These are the activations of a small neural network, seen along a few directions. Each row is one input.
In each table, some parts of the input vary, and every possible input appears once, in random order.
Descriptions start from the smaller parts, as in this example, which fits no table here: one of 3 separate values, together with either a single point or one of 9 places along a line or (one of 4 places along a line, together with one of 5 places around a ring).
Shared parts are said once, and a part with two or three values counts as separate values.

Other details of the inputs shift rows strongly along two fixed directions, in all tables alike. That doesn't count.

Rows:
R1: [ 21 -11   9  -1   2  15  11   0 -11 -12   5]
R2: [  0  -5   4  -3 -30  11  22 -14  -3 -15   2]
R3: [ 25 -24  10   3  17  15 -28  -4  -6   2   0]
R4: [ -2   2  -3  -3  25 -18 -23  13  -1  25 -10]
R5: [ 14 -11   0  -3  -2   4 -15 -16  -8  -7  10]
R6: [  4 -17   6  11 -10  29   2   0  17 -22   2]
R7: [ -7   1   8  -4 -44  16  46   2   2 -17  -5]
R8: [-12   5   3   2  10 -19  -7  15  -2  23  -7]
R9: [-22  17   6  10 -23 -18  17  17   6  18 -11]
R10: [ -6   9 -11   2  17 -26 -23   3   0  27   3]
R11: [-42  29  -3  -5  -6 -12  11  23  13  18 -11]
R12: [-35   5  12   0 -44  15  24  -4  16 -14   3]
R13: [ 34  -6  -3  -1  29   9 -11  -5 -11   1   3]
R14: [  4   4   1  -5   9  27   8  -1  -3 -18  -4]
R15: [-11  17 -12   0  10 -32 -10   2  -6  21   4]
R16: [ -4  14 -19 -12  26 -27 -12   3 -10  18  -4]
R17: [  9  -9  -7   9   6  21  -2 -17   4 -29   5]
R18: [-24  28 -15   4  -4 -13  13  23  17   4 -17]
R19: [ -9   1   3  -1 -19  -3  23  -5  -4  -5   2]
R20: [ 23 -11   6  -4  31  -6 -18   8  -8   8  -1]
R21: [  6  -4   4   6 -10   3  17 -12  -4  -8   4]
R22: [ 14 -10  12   0 -19  16  12   0   1 -10  -5]
R23: [ -3  -6   3  -7 -26   3   8  -9  -1 -12  10]
R24: [-12  17  -2 -10  19  -1   0  16   8   7 -10]
R25: [ -3 -15  17  11 -34  10  13 -10   5  -8   9]
R26: [  9 -18   1  -4  16  -1 -30  -6  -5   9   6]
R27: [ 20 -10   7   6  20   2 -24   0   0  12   0]
R28: [-11   4 -14   4   0  -1  -8  -6   7 -17   4]
R29: [ -2 -12   5   2 -18   5  -6  -8   0   2   4]
R30: [ -9  -9  -6   7  -6   9  -9  -4  14 -15   6]
R31: [ 29 -10  10   2  14   7  -9  -1   0  -1  -1]
R32: [ 21 -11   3 -10  26  -1 -16   7  -3   6  -6]
R33: [-10   2  -7  -1  19 -28 -24   7  -6  24   2]
R34: [-12  27 -13  -8  -4 -17  18  15  -9  17 -13]
R35: [ 20 -17   5   2  -2  11 -11 -22  -2 -10  17]
R36: [  9  -6  -2   9  -9  32  18  -4   7 -34  -3]
R37: [ 3 -8  1 -2 -4 -5 -7 -7 -9 -3 13]
R38: [-45  30  -9  -6 -20 -16  16   4   9  -1  -1]
R39: [  0  -5   3  -4  -1  25   7 -18   1 -24   5]
R40: [ 34 -16  10   5  27   5 -16   1  -5   2   0]
R41: [-22  26 -14  -1 -11 -28  21   1   2  16  -6]
R42: [  6  17 -10   0  23 -17   0  14 -12  18  -5]
Each input here is: one of 6 places around a ring, together with either one of 2 separate values or one of 5 places around a ring.
The inputs of R31 and R35 match in every part but the place on the ring of 6. If R20 is changed in the same way as R31 into R35, which row does it become?
> R37
The inputs of R6 and R17 match in every part but the place on the ring of 6. If R9 is changed in the same way as R6 into R17, which row does it become?
> R21
Which other rows does R11 become when the choice among 2 separate values takes its other values? List them by row number.
> R6
Which other rows does R19 become when the place on the ring of 5 takes its other values? List them by row number.
> R2, R16, R21, R41
Which other rows does R4 become when the place on the ring of 5 takes its other values? List them by row number.
> R3, R8, R9, R27
Which other rows does R38 become when the place on the ring of 6 takes its other values? List them by row number.
> R11, R12, R14, R24, R39
